[[-4.08 -0.29 -3.03 -0.04  4.21 -2.06  2.93]
 [-3.61  5.05  2.14 -0.07 -0.11 -2.82 -1.26]
 [ 3.01  4.45  2.44  0.04 -2.85 -1.30 -2.10]] ⇒ 2.93

[[ 3.91  0.60 -0.63  1.10 -1.49 -0.68]
 [-3.81 -0.21 -6.87  0.98 -0.91  1.57]
 [-2.57  5.80  2.14 -0.27  4.48  0.48]] ⇒ -0.68

[[ 2.54 -4.91 -4.45 -6.30  3.38  0.32  1.93]
 [-5.14  5.74  4.69 -5.81 -1.33  5.02  3.52]
 [ 6.14 -1.87 -5.57  3.00  5.19 -4.19 -4.80]] ⇒ 1.93

[[ 0.23 -0.37  0.53  2.20  0.65  0.05]
 [ 1.23 -0.15  1.24  3.61 -0.88 -1.19]
 [ 0.53  1.12 -2.67 -2.07 -4.93 -1.46]] ⇒ 0.05

[[ 1.49 -1.14 -1.62 -0.92  0.53 -0.71 -0.73]
 [-0.18 -2.05  1.37  1.09 -1.23  5.71 -0.91]
 [-0.15  0.10  0.52  0.14  0.02  0.24  0.08]] ⇒ -0.73

[[-0.57 -0.72 -3.15  3.53]
 [ 2.83  3.11  3.64 -6.20]
 [-3.41 -3.37 -4.79  3.81]] ⇒ 3.53

[[ 1.81  1.29 -1.16 -5.02  0.71]
 [-0.66  5.57 -2.14  2.25 -2.36]
 [-4.51 -4.17 -2.55  2.24 -1.76]] ⇒ 0.71
---
[ 4.69 -1.45  5.10 -6.05] -> -6.05, 4.69
[ 2.54  0.96 -0.99 -3.14 -5.85  6.91] -> 6.91, 2.54
[ 5.64 -1.10  6.94 -0.75 -4.76 -2.41 -5.81] -> -5.81, 5.64
[-1.45 -2.87  5.51 -2.36 -3.88] -> -3.88, -1.45
[ 0.38 -0.36  6.09  1.34] -> 1.34, 0.38
[ 2.52  1.45  1.77  1.68 -6.32  0.76] -> 0.76, 2.52
---
[967 520 795 162 565] ==> 162
[189  87  59 191 216 195] ==> 216
[1 4 7 7] ==> 7
[ -3   2 -20  13  45   5 -26] ==> 5
[48 67 65 45 98 12] ==> 98
[583 379 876 655 262 112 577] ==> 112
---
[[-4.95 -4.25 -6.04  4.65  3.77]
 [ 6.10  2.92 -2.93  3.23  3.61]] => 6.10

[[-2.69  1.78  1.30 -0.29]
 [-5.23 -2.65 -4.84 -4.31]] => -5.23

[[ 0.17 -0.01  5.58  0.10]
 [-0.45  0.37  0.02  0.07]] => -0.45

[[ 1.35  1.16 -0.55  0.85 -1.24  0.69  0.79]
 [-6.97  0.25 -1.12 -0.66  0.78 -0.05 -0.17]] => -6.97

[[ 1.13  0.84 -4.07  0.53 -1.16 -0.77  0.30]
 [ 0.71  1.16  5.23 -1.10 -3.63 -0.16 -0.06]] => 0.71

[[ 6.23  0.04  3.79 -1.67  3.79]
 [-6.71 -3.22 -0.72  0.89 -0.72]] => -6.71

[[-0.77 -1.82  0.49  3.88  2.14  1.22  0.74]
 [-1.07  5.24  0.88  1.39  3.94 -2.67 -3.58]] => -1.07

[[-3.86 -0.16 -1.05 -0.54 -1.26]
 [-0.44  1.83  6.64 -1.52 -0.78]] => -0.44

[[-5.33  1.78 -3.46  1.20 -5.78]
 [-4.18 -0.01 -3.87 -0.17 -2.26]] => -4.18

[[-1.61  4.73  5.26 -1.26]
 [-1.35 -3.24  0.33 -3.88]] => -1.35
---
array([[152, 229, 105, 155, 163],
       [210, 177, 103,  82,  72],
       [ 41,  81, 130, 137,  49]]) gives 130

array([[ 49,  24, 192, 157],
       [ 26, 205, 198, 183],
       [204,  77, 181, 161]]) gives 77

array([[7636, 1832, 8124, 7040, 5552, 7327],
       [7672, 1801, 8420, 7487, 4730, 6996],
       [7312, 2050, 8881, 6984, 5098, 6666]]) gives 6984

array([[475, 367, 569, 492, 426, 423, 501],
       [471, 386, 880, 216, 517, 514, 566],
       [431, 670, 900, 220, 531, 550, 827]]) gives 531

array([[236, 159, 144, 170, 160,  36,  23],
       [184, 128, 135, 145, 106,  96, 101],
       [145, 146, 186, 195, 107, 116, 219]]) gives 107

array([[ 318, -242,  108, -284, -150],
       [   0,  297, -490,  207,  399],
       [ 874, -448,  362, -570, -229]]) gives 362

array([[251, 167,  81,   2,  90, 243],
       [163, 185,  24, 100, 183, 172],
       [ 58,  75, 147, 173, 132,  97]]) gives 173

array([[-30,  -3,  32,  37,  -7, -20],
       [-26,  26,  37,  17, -25, -23],
       [-21, -31,  20,  37,  23, -23]]) gives 37

array([[-658,  571, -699, -507,  806],
       [ 686, -626,  611,  786, -541],
       [-108,  450,  -59, -208,  313]]) gives -59
---
[ 0.03  0.97  5.92  1.64  2.75 -3.87] → -3.87
[-2.70  1.08  5.47 -0.51] → -0.51
[-6.75  5.70  1.54  1.43] → 1.43
[-0.92 -1.13 -6.15  1.14 -3.38 -0.65] → -0.65
[ 3.37 -5.87 -2.60 -2.42] → -2.42
[-5.45 -3.89  2.34  1.03 -1.33] → -1.33
[-5.42  1.37  3.39  6.48 -4.16] → -4.16
[ 2.99  1.43 -1.65 -0.57  5.18 -1.92] → -1.92
[-0.74  2.06  6.53 -1.01] → -1.01
[-6.22  1.08 -1.06  3.62  2.91 -0.28] → -0.28
---
[7 4 0 4] value 4, 7

[25 80 41 14 74 26 23] value 23, 25

[[764 542 295 444 653 535 478]
 [396 418 419 577 433 698 177]] value 478, 396

[587 609 868 216] value 216, 587

[  1   5  30  -8 -33] value -33, 1

[749 395 521 978 259  74] value 74, 749
---
[-6.40  4.47 -2.74  2.57  5.36] -> -2.74

[[-1.60  0.62  1.15  3.75  1.34]
 [ 5.13  0.38  1.82 -4.42 -1.72]
 [-2.76 -2.37 -1.83 -0.52 -0.57]] -> 1.82

[[ 2.30 -5.09 -2.02  4.73  1.23 -5.21 -4.29]
 [ 2.71 -4.32  1.41 -4.43  0.11  1.11 -3.07]
 [ 3.01  0.21 -3.05 -0.90  3.69 -2.79  4.70]] -> -4.43

[-6.42  6.33  6.05  5.12  0.97] -> 6.05

[ 2.36  0.65  1.00  6.40 -0.16] -> 1.00

[[ 2.67  0.31  1.38 -1.37 -1.20]
 [-1.72 -0.21  0.51  1.89 -0.35]
 [ 5.07 -0.04 -1.46  2.40 -1.93]] -> 0.51
